A small network was shown many inputs. Here are its activations along a few directions, one row for each input.
In each table, some parts of the input vary, and every possible input appears once, in random order.
Descriptions start from the smaller parts, as in this example, which fits no table here: values(3) and (point or line(11) or (line(6) and ring(8))).
Shared parts are said once, and a part with two or three values counts as separate values.

Other details of the inputs shift rows strongly along three fixed directions, in all tables alike. That doesn't count.

Rows:
x1: [ 25.5  29.8 -46.3  43.5 -36.2 -45.9 -45.3   4.6  14.9 -15.0  20.6 -18.5
 -16.5 -43.6]
x2: [ 18.0 -27.4   0.2   5.3 -18.0 -11.0  31.9 -10.3  18.5  -1.3 -19.9 -33.6
 -11.8  18.5]
x3: [-13.2  34.5  17.9 -27.8  20.2  37.3  12.7   0.2  -7.4  23.7 -20.2  38.9
   0.8  10.1]
x4: [  6.1 -41.7  -8.3  18.9   7.3 -43.9 -17.0   1.6  11.3  -8.9   5.3 -24.4
  10.1 -12.1]
x5: [  1.0 -11.2  -3.4   7.7 -20.4  -1.0  27.1   1.7   6.2 -13.2   7.2 -25.6
 -14.2   9.4]
x6: [  5.0  14.8 -30.5  32.7 -29.2 -20.7 -30.6  14.8  -4.8 -22.3  16.0 -16.3
   2.8 -32.8]
x7: [  0.0  83.3  -7.7  -9.5 -26.7  29.4  18.6  -9.6  -0.1  13.7  25.8  29.7
 -36.3  -0.4]
x8: [-16.2   9.1   4.1   2.7  35.7  -7.9 -47.1  20.8 -12.1  10.8   6.6  29.7
  21.4 -27.9]
x9: [-11.5  50.1  -0.6   2.0   8.0  18.2 -32.0   7.4 -21.7  13.9  12.7  29.2
  17.7 -17.7]
x10: [ 19.7 -27.0  -9.0  14.0 -34.1 -27.9  29.3 -17.1  14.4 -10.5  17.0 -49.3
 -12.9   8.9]
x11: [ -4.1  30.0  -5.0   2.6  -1.3   4.6 -22.4   2.3 -14.3   5.7  13.0  12.5
  17.9 -17.9]
x12: [  1.3 -15.6   8.5 -24.1  17.4  28.2   0.4  -5.3  -9.4  -1.0 -13.9  25.1
 -14.7  25.0]
x13: [ -1.0   9.5  18.1 -30.7   3.1  29.9  41.5 -13.9  10.3  16.4 -25.4  12.5
  -8.8  25.5]
x14: [  0.7  -1.8   6.9   4.0   4.0  -9.9  -4.3   3.9  -2.5   5.9  -1.5   7.8
   0.9 -12.0]
x15: [ -1.3 -58.7   6.9  13.2   9.1 -12.3  -3.2  12.8  -5.4 -18.4 -10.4 -34.8
  33.4   6.0]
x16: [  8.2  40.3 -18.5  20.1 -26.5 -12.5 -11.7  -0.7  -5.5  -0.2  31.7  -3.1
 -15.1 -22.4]
x17: [-21.1 -37.4   6.8  15.8  25.4 -22.4 -36.4  23.3 -22.1 -12.8   6.5  -2.6
  42.2 -22.5]
x18: [-21.3  -7.3  40.9 -33.9  34.9  41.5  28.3  -2.5 -15.7  23.6  -6.1  17.8
  19.1  30.9]
x19: [ 34.8  13.0 -27.4  18.5 -52.9 -19.1  29.4 -15.1  28.0  -7.1  -1.8 -30.9
 -39.7   0.7]
x20: [ 15.5   6.7  -5.1  -3.0 -30.3   7.7  34.2 -19.8  12.2   1.5   5.4 -28.3
 -15.1  19.4]
x21: [ -5.9  11.9   8.4 -12.6  15.8   3.8   1.8  -1.7   9.0   9.3  -0.4  17.1
  -5.2   1.5]
x22: [-11.3 -21.9  16.4  -2.6  27.9 -11.6  -8.9   7.7 -12.2   7.5  -9.3  12.2
  21.4  -8.1]
x23: [ -1.8  92.7 -11.4  -1.9 -16.6  23.0  -2.3   3.4  -2.4  17.7  12.2  51.7
 -38.8 -20.5]
x24: [  1.1 -28.2  -2.3  -2.7  21.5   0.5 -42.7   9.4 -18.7  -7.8  -6.3  24.5
   8.5  -5.1]
x25: [ 16.4 -36.4 -11.6  12.8  -5.1 -29.6  -0.3  -5.0  22.2  -7.9  -6.7 -38.9
   1.3   3.2]
x26: [  0.0 -39.3   3.0   9.1  -6.6 -11.5  15.8   7.8   1.9 -16.2   4.5 -28.8
   5.1   5.0]
x27: [-22.4 -17.4  12.8 -14.5  18.9  14.9   5.3   5.2 -10.6  -4.8 -13.1   1.6
  29.9  10.1]
x28: [-14.2  15.9   5.7  -8.8  -1.9  18.1  17.4   3.6  -2.5  -3.7   4.6  11.1
  -6.8   3.6]
x29: [ 26.8 -65.9  -5.5   4.0 -17.7 -10.9  23.4 -18.2  16.4 -24.0 -14.3 -36.1
 -29.4  34.1]
x30: [ -7.6 -37.4  17.6 -19.6   0.1  23.2  46.1  -6.0   7.0  -6.4 -19.4 -27.3
   7.0  35.6]
x31: [  7.6 -30.2   6.2  15.3   2.3 -19.9   7.0   4.1   3.8  -0.2  -7.0 -15.9
  -0.5  -0.5]
x32: [-10.7  -0.5   2.8   0.8  15.4  -4.5 -26.4   1.8 -19.1   7.0   6.9   5.7
  37.1 -11.6]
x33: [-19.6  22.9   8.9   4.9  28.1  -0.6 -49.9  16.1 -31.5  12.0  22.0  31.8
  34.6 -32.6]
x34: [ -8.9  28.1  -5.0  11.2  18.1  -8.5 -39.0  14.3  -5.0   6.6  12.0  23.7
   2.1 -24.3]
x35: [-14.9 -26.7  28.5 -41.0  10.8  41.4  57.1  -8.9   6.2   1.0 -25.3  -5.9
  11.6  45.6]
x36: [  1.2 -13.6  -3.9   4.4  17.1 -18.6 -30.6   5.3   4.6  -1.0  -4.6  -1.0
  21.8 -15.6]
x37: [-14.0   5.5   6.8   1.5  32.7  -2.2 -40.1  14.9 -21.3  12.3 -10.6  28.7
  36.1 -23.3]
x38: [ 13.0   9.0 -14.4  14.5 -15.2 -20.7  -0.1  -4.0  20.0  -2.7  12.0 -14.9
 -25.3  -7.5]
x39: [  2.4  48.1 -21.7  24.1 -38.9  -0.3   2.3   7.7   1.9 -15.4  21.8  -2.4
 -32.7 -16.0]
x40: [  5.3 -68.0  -1.7   8.6  22.2 -23.7 -42.3   4.9 -14.3 -19.8  -8.1  -1.1
  19.4  -6.2]
x41: [ -1.7 -25.6  25.6 -18.2  16.4   9.9  36.1  -3.6   3.8  12.6 -17.8  -2.5
  -4.0  25.0]
x42: [ 13.9  76.3 -15.0 -14.9 -48.4  33.7  44.2 -24.4  16.4   9.7  14.1   5.5
 -45.3  16.0]
x43: [ 17.8  -0.3 -25.2  20.4 -20.2 -34.9 -14.5  -8.2  21.6 -10.6   3.8 -24.3
  -8.7 -13.6]
x44: [  3.5  10.1  -2.5 -29.2 -10.3  30.8  26.3 -24.4   7.2  -1.9 -13.1  24.7
 -39.8  33.5]
x45: [-22.0  -1.8  29.0 -37.5  44.2  35.9  10.9  -0.8   0.8  22.4 -26.5  25.1
  19.5  26.5]
Description of these inputs: line(5) and (point or (values(2) and line(4))).
Question: The inputs of x28 and x5 match in every part but the line(5) part. If x35 is changed in the same way as x28 into x5, which row does it become?
Answer: x30
Question: The inputs of x18 and x10 match in every part but the line(5) part. If x2 is changed in the same way as x18 into x10, which row does it become?
Answer: x37
Question: Start at x4 and move only the line(5) part, one step at a time. The first step leads to x21. Which rows follow, in order?
Answer: x8, x38, x34
Question: Which other rows agree with x7 in the line(5) part? List them by row number.
Answer: x1, x6, x8, x19, x23, x24, x26, x42
Question: Change only the values(2) part in x15. List by row number the other rows that result.
Answer: x39

Rows:
x46: [ 24.6   8.5 -27.0  20.7 -49.7 -21.1  23.9 -14.6  30.2 -18.1   8.2 -31.2
 -48.9   4.3]
x47: [  6.5   6.7  -9.8   1.4 -16.9   3.0   4.5  -8.8   1.6 -10.2   6.7  -2.2
 -23.5   7.1]
x48: [-19.6 -16.8  19.0 -11.8  10.2  20.6  17.5   7.6 -18.0   5.5   4.6 -12.4
  35.2  11.0]
x49: [  3.4 -25.9  10.8 -18.2  -5.1  15.4  43.4 -12.2   8.5  -4.5 -10.9  -5.7
 -22.1  36.6]
x50: [ -8.1 -26.8  15.4  -2.1  32.8  -7.5 -20.2   3.1  -6.4   8.5  -3.3   8.6
  23.6  -3.6]
x51: [  0.3  37.8 -20.1  18.4   8.5 -18.6 -65.0  16.8 -11.5   2.6  17.0  29.5
   9.6 -44.7]
x52: [ 13.1 -45.5 -13.4  16.3   2.7 -28.4 -11.1   5.5   9.2 -11.8 -11.8 -28.4
  13.1  -1.6]
x53: [-14.1  78.8  -0.2 -18.4   3.3  37.7   4.0   4.5  -5.4  13.9   1.6  59.1
 -33.4  -3.8]
x54: [-11.3 -35.6  11.8  -0.2  28.4 -11.6 -27.2  10.2  -7.6  -4.2 -14.8   3.7
  29.3  -8.8]
x55: [ 18.6   9.9 -31.6  29.1 -25.7 -22.7 -35.1   2.3  -3.6 -16.0   9.1  -9.6
  -8.7 -22.7]
x56: [  4.5  10.5  -0.9 -16.9 -10.5  19.7  17.4 -11.7   7.2  -5.4  -3.2  10.5
 -20.9  13.6]
x57: [  8.4  -6.1  -1.0   3.3   7.9  -8.6 -17.8  -0.9  -0.6   5.8  -6.7  -0.3
   8.7  -7.5]
x58: [-18.4   5.8  29.4 -19.8  14.4  21.5  30.5  -2.6  -6.9  23.2   1.7  -3.8
  28.7  12.0]
x59: [ 11.5 -17.3   0.0   5.4  -5.8 -17.2  12.4  -7.9   9.2   2.7  -0.3 -10.9
 -15.1   4.3]
x60: [-19.5  16.0  17.6  -7.2   5.4  17.9  22.8   8.6  -6.0   7.9   1.9  -6.8
  24.5   3.8]
Question: What do these inputs look like to the network?
Answer: values(3) and (point or line(4))
Question: The inputs of x46 and x50 match in every part but the values(3) part. If x54 is changed in the same way as x46 into x50, which row does it become?
Answer: x51
Question: Change only the values(3) part in x57. List by row number the other rows that result.
Answer: x52, x55

Rows:
x61: [-17.5  -2.6  30.0 -37.4  15.1  38.3  57.2  -5.5   8.7  16.6 -20.3   3.2
  13.6  29.8]
x62: [  8.1 -20.8  -0.6   3.1  15.4 -13.5 -27.8   3.1  -0.2   3.3 -14.8   4.4
  13.4  -7.2]
x63: [-18.8  60.3  -7.3 -15.2   1.6  35.2 -11.1   7.9 -13.2   2.1  -1.2  46.8
 -14.5  -7.4]
x64: [ 17.9 -53.2   2.4  -4.9 -29.3  -4.9  55.3 -21.8  18.8 -17.7  -4.1 -40.2
 -24.5  41.7]
x65: [-10.4 -17.3   9.0  13.2   9.4 -17.9 -11.9   9.7 -13.7   5.0  14.8 -12.8
  31.0 -18.3]
x66: [ -7.6 -10.9   2.3  13.2   7.5  -9.6 -15.4  12.4  -7.8   5.7   2.5 -18.5
  37.4 -13.9]
x67: [-13.9 -17.1  26.1 -31.9  16.1  38.6  39.1  -0.6  -0.2   2.8 -15.5  13.7
  -8.7  37.5]
x68: [ 17.0  24.6 -28.7  16.9 -44.0  -5.8   0.1  -7.7   5.5 -18.4   5.8 -17.7
 -29.9  -2.7]
x69: [  2.0 -24.7   0.2   7.7  22.3 -19.8 -25.7   0.6  -7.1   5.7  -1.1   7.4
   6.5  -8.3]
x70: [ -7.8 -10.3   7.9   6.0   9.1  -9.2 -14.6   5.4  -9.4   4.7  12.8 -16.4
  35.6 -12.5]
x71: [ 19.4  22.3 -28.3  14.8 -40.5  -4.5   0.3 -12.6   6.9 -18.9  18.7 -11.8
 -29.5  -2.5]
x72: [  9.9 -22.5  -2.3   1.1  19.6 -14.3 -28.2  -0.2  -2.2   3.6  -1.5   5.5
  12.4  -6.0]
x73: [  2.4 -24.2   6.8   6.6  21.9 -19.0 -23.3   8.5   0.7  -0.7  -6.6   8.5
   3.4  -8.4]
x74: [ 21.6  26.1 -26.9  14.2 -30.2 -21.3   2.3 -12.1  25.1 -11.1  -3.3  -6.0
 -41.6  -8.9]
x75: [-22.3  70.4   9.3  -7.3   6.0  27.8   3.8  12.9 -11.8  17.2  14.0  34.0
  -4.3 -13.0]
Question: The inputs of x68 and x67 match in every part but one. If x62 is changed in the same way as x68 into x67, which row does it become?
Answer: x73
Question: What do these inputs look like to the network?
Answer: values(3) and ring(5)
Question: Change only the values(3) part in x69. List by row number the other rows that result.
Answer: x64, x65
Question: Change only the ring(5) part in x75. List by row number the other rows that result.
Answer: x61, x65, x66, x70
